Each row below holds a small network's activations on one record, seen along a few directions.
Here are examples, each followed by its value of one field, G.
Other fields move the rows too, some of them a lot.
(in the rows, 500 means zero)
Random noise pushes rows far along 10 fixed directions. That doesn't count. These rows show it; they differ only by the noise:
[462 602 383 630 603 617 486 517 536 574 386 461 681 316 365 506 525 557
 501 606 468 630 490 421 527 551 550]
[413 500 767 558 562 408 882 229 473 357 729 427 313 610 733 511 591 557
 597 420 362 593 462 309 452 616 572]
[542 574 519 630 440 277 585 391 359 520 700 391 401 525 455 537 540 528
 449 203 321 581 562 563 545 476 585]
[653 558 400 562 529 548 602 534 272 547 373 333 530 562 415 405 443 607
 457 321 434 672 577 484 456 514 599]
[504 405 680 479 505 587 470 371 704 499 513 449 589 458 410 458 460 612
 447 392 568 409 385 628 559 447 540]
[520 606 249 513 615 334 356 652 314 407 420 524 562 635 477 402 718 569
 361 661 549 161 575 478 442 483 453]
[382 491 666 501 501 496 516 152 806 431 530 373 691 294 453 631 553 555
 486 559 529 307 354 415 599 642 511]
[414 628 350 389 651 524 664 466 308 549 576 469 352 666 660 413 505 578
 453 579 614 601 577 320 406 669 375]
[472 443 590 530 483 388 542 510 487 467 686 600 327 588 598 475 512 525
 512 396 433 479 493 581 560 495 504]
[419 425 624 623 516 547 633 530 593 460 515 659 417 369 644 505 490 501
 619 625 425 668 399 414 581 579 542]
[537 401 673 547 465 422 611 394 574 294 308 490 556 391 605 460 611 565
 435 650 609 356 328 343 454 553 560]
[523 490 536 601 400 532 508 365 622 547 549 412 596 319 351 703 357 470
 634 289 292 677 551 473 609 722 631]

[564 523 459 333 389 378 573 409 327 526 482 388 360 595 582 491 438 475
 382 408 689 526 517 422 384 521 407]	g6
[633 529 473 490 415 453 535 615 232 534 395 496 354 519 550 403 482 470
 388 412 626 671 530 457 331 454 499]	g5
[601 316 650 534 296 266 447 497 554 306 416 537 499 434 550 500 548 470
 482 475 428 228 382 603 630 449 556]	g4
[491 578 389 605 522 445 458 566 439 545 655 542 481 503 397 586 485 482
 592 341 267 614 644 517 555 643 572]	g3
[504 477 616 371 479 647 385 444 638 588 457 547 502 389 425 474 420 530
 329 448 863 567 416 492 330 548 442]	g7
[583 564 362 537 205 136 459 514 229 543 521 512 301 327 610 649 450 308
 444 373 400 601 538 462 619 615 435]	g2
[646 586 505 579 601 650 459 520 391 518 409 341 680 557 276 478 530 560
 560 280 301 513 592 542 430 461 672]	g1
[342 577 606 679 565 621 509 414 767 461 479 595 698 136 414 701 600 382
 674 733 387 677 451 239 451 699 597]	g5
[558 384 676 511 513 409 505 653 413 355 576 723 278 668 681 372 593 526
 488 445 481 368 461 574 455 456 526]	g7
[426 568 384 573 457 211 504 513 341 466 490 475 443 449 661 409 714 498
 353 728 515 242 390 554 648 273 376]	g4
[485 599 340 533 496 430 510 499 441 474 325 455 612 370 484 570 577 438
 481 720 551 507 496 293 446 561 476]	g6
[439 552 607 402 445 465 544 246 595 544 606 434 455 412 526 605 469 463
 406 426 681 563 444 403 420 588 434]	g1
[416 439 433 451 426 525 362 563 672 565 532 650 514 355 460 605 370 431
 594 567 498 535 481 528 647 651 437]	g8
[395 524 350 660 566 370 290 811 473 479 474 805 474 388 565 405 713 493
 436 829 517 294 414 596 617 338 428]	g3
[471 443 457 455 360 364 436 496 601 515 406 591 482 295 514 532 449 459
 371 628 738 545 384 441 520 552 408]	g8
[593 464 496 474 614 716 503 663 395 530 192 460 592 546 527 213 520 612
 412 665 621 449 367 614 508 197 474]	g2

Which value of G does each new row have?
[428 438 582 431 496 640 616 415 603 625 594 462 431 506 538 467 332 549
 559 439 531 678 428 584 609 447 452]	g8
[520 510 604 469 584 783 781 212 552 631 521 182 586 524 441 470 287 670
 564 247 403 793 491 505 587 574 577]	g3
[491 369 729 687 410 487 380 649 738 475 585 829 432 276 430 584 496 405
 531 439 497 704 429 562 447 480 625]	g7
[390 426 606 453 464 482 444 396 730 349 635 560 557 533 524 763 521 360
 790 583 299 253 555 395 542 715 538]	g6
[424 480 614 284 573 897 421 284 789 767 652 320 639 530 268 531 222 577
 584 239 549 590 486 725 597 458 453]	g6
[492 435 600 523 544 712 538 575 600 511 470 539 547 494 422 468 437 499
 639 515 473 663 516 496 418 486 584]	g4
[467 681 364 452 517 284 505 314 344 419 513 313 554 539 543 572 696 474
 378 593 529 226 566 335 415 577 421]	g5
[617 462 555 484 418 567 406 459 536 494 528 388 591 566 327 625 403 446
 610 239 349 472 636 574 453 573 624]	g5
